A small network was shown many inputs. Here are its activations along a few directions, one row for each input.
Each table varies a few parts of the input and shows all the possible inputs, shuffled.
A made-up example of a description, with smaller parts first: one of 2 separate values, together with either a single point or one of 11 places around a ring or (one of 4 places along a line, together with one of 8 places around a ring).
Shared parts are said once, and a part with two or three values counts as separate values.

Other details of the inputs shift rows strongly along two fixed directions, in all tables alike. That doesn't count.

Table:
R1: [ 18   6   0 -16  18   8 -11  22   1 -16 -13  13   5  -6]
R2: [  4  24  17 -16  19  -2  22  10  23   2 -11   6  19  -2]
R3: [ 20   7  -5 -21  13   4 -19   8  -3  -2 -12  23  -4 -12]
R4: [ -2 -20 -11   8  -2  -1 -11  -8 -16  -4   4  -7 -13   0]
R5: [  0  30  21 -14  12  -1  15  -4  20   8  -5  12   3 -10]
R6: [  3  38  25  -6  14  -2  21   5  13   7 -10   7   0  -4]
R7: [ -8  -4  14   8 -14  -3  25 -15  12  13   5 -14  16   8]
R8: [  6 -24  -3   8 -10   8 -14   0 -13  -8   0  -4  -9   4]
R9: [ -3 -24 -13   6   2  -9 -11   0   3  -2   2 -14 -12   8]
R10: [-15   4  13   8  -8 -11  16 -21  22  14  17 -13  -3  -2]
R11: [  0 -26  -5   6  -2   6  -9   5   1 -16   5 -11  -3   3]
R12: [ -4 -20 -14   4  -2 -10 -11 -10 -14   5   2  -9 -12   6]
R13: [-17   3   7  11 -13   5  23 -12   6  17  10 -12  22   9]
R14: [  4 -20  -5   3 -14   9 -16  -8  -1  -8  10  -3  -2  -8]
R15: [ -1 -25  -9  10   1   0 -11   3   1 -12   5 -13 -12   3]
R16: [  1 -29 -13   6   2  -5 -13   0   2  -3   0 -10  -8   9]
R17: [ 21  10  -2 -17  17   2 -16  17 -12   1 -24  20 -10   0]
R18: [  8  18  -4  -5  14  13 -14  17 -13   0 -12  18  -3  -2]
R19: [  9  21 -21 -12   2   1 -10  29 -21  -9  -7  24   1  -7]
R20: [-16   2  16  13  -6  -3  22 -21   8   6  12 -16  10   3]
R21: [ -3 -25 -12   2  -4  -2 -11 -10 -15   1   0  -6  -4   5]
R22: [-13  -3   8   4  -9  -6  23 -20   8  11   7 -14  20   3]
R23: [ 14  12 -19 -17  10  -9  -8  31  -3 -25 -12  20  -1 -10]
R24: [ -7 -15 -14  11  -7   4 -12  -3 -12  11   2  -5  -3  10]
R25: [ -7 -14  -9  11 -10  14  -8   2 -14   0   6  -5   0   6]
R26: [ -1 -19 -27   3 -19 -13  -8   2 -22 -14   8  -1  -2  -3]
R27: [  0  37  23  -8  13  -1  15  -3  20   4   1   8  -2 -14]
R28: [  2 -15 -23   2 -23  -9 -13  -1  -8 -17  14   4 -10  -9]
R29: [  2 -21  -9   5  -6  -2 -17 -14   0   3   7  -2 -15  -1]
R30: [-12   1  16  12  -9  -9  19 -17  15  16   5 -15   5  12]
R31: [-18   4  11  14 -17  11  22 -10   8   8  13 -13  22   5]
R32: [ 16  13  -4 -15  17  -7 -19  16 -11   4 -20  17 -18   2]
R33: [-10  40  13  -7  14  -2  19   5  10  19  -6   6   7   2]
R34: [  5  45  10 -14  -1 -14  29  16   9  -4  -5  16  14  -8]
R35: [ -1 -22 -13   5  -2  -6 -13 -12 -14   5   1  -7  -7   6]
R36: [  2 -26  -8  10   1   3 -12   3   1 -12   4 -11  -7   5]
R37: [-13   2  14   6 -11   1  24 -18   8   2  12 -16  21  -1]
R38: [ -8  -1  20  11 -17   4  22 -11  12   3   9 -15  17   3]
R39: [ 22  14   2 -10  16   6 -17  17 -11  -6 -19  20 -11  -3]
R40: [  4 -19  -5   8  -7   5 -17 -10  -2  -5  11  -2 -14  -5]
R41: [  2 -20  -3   4 -10   9 -15  -8  -2  -9  10  -3 -10  -6]
R42: [-17   0  15   9  -9   0  22 -18   7   1  11 -16  12   2]
R43: [ 14   2  -4 -18  23   1 -11  19   2  -8 -19  14  -5   0]
R44: [-8 37 16 -8 12  5 22  5  9 16 -8  9 14  2]
R45: [  6  18  -6  -6  14  10 -14  19 -15   1 -11  16  -9  -2]
Description of these inputs: one of 5 separate values, together with either a single point or (one of 2 separate values, together with one of 4 places along a line).
Which other rows does R11 become when the choice among 2 separate values takes its other values? List them by row number.
Answer: R43
Which other rows does R20 become when the place on the line of 4 takes its other values? List them by row number.
Answer: R4, R37, R42
List by row number the other rows that have the choice among 5 separate values in common with R8.
Answer: R6, R7, R17, R30, R32, R34, R38, R39

Table:
R46: [  4  39  28 -16  28  -4  18   1  20  13 -16   9   5  -3]
R47: [ -1 -24  -2   9  -5   5 -16 -14  -5   4   5  -8 -13   3]
R48: [  1 -33  -5   9  -5   8 -16  -6  -5  -1   2 -11  -7   8]
R49: [ 23  15 -16 -19  21   5 -31  25 -26  -2 -24  30 -13  -6]
R50: [-26   5  15  17 -23 -13  38 -25  22  11  24 -23  11   4]
R51: [  0 -33  -9  10  -2   0 -16  -6  -2  -3   3 -13 -14   8]
R52: [  0  48  16 -18  12  -8  25   9  16   2  -6  15  13 -11]
R53: [-27   5  16  17 -25  -8  43 -20  23   5  25 -24  22   3]
R54: [  1 -29  -6   9  -3   0 -16 -11   1  -1   5 -10 -12   3]
R55: [ -2 -25 -19   8 -12   2 -14  -1 -18  -1   3  -4  -5   6]
R56: [ 23  18 -15 -21  20   8 -26  30 -25  -7 -24  31  -4  -6]
R57: [  3 -31 -21   7 -18   1 -14   4 -12 -20  10  -5  -3  -2]
R58: [  0  44  19 -13  13   3  25  15  12   0  -9  13  20  -6]
What is each input in this table made of?
Answer: either one of 5 separate values or (one of 2 separate values, together with one of 4 places along a line)
What sort of input is R54?
Answer: one of 5 separate values
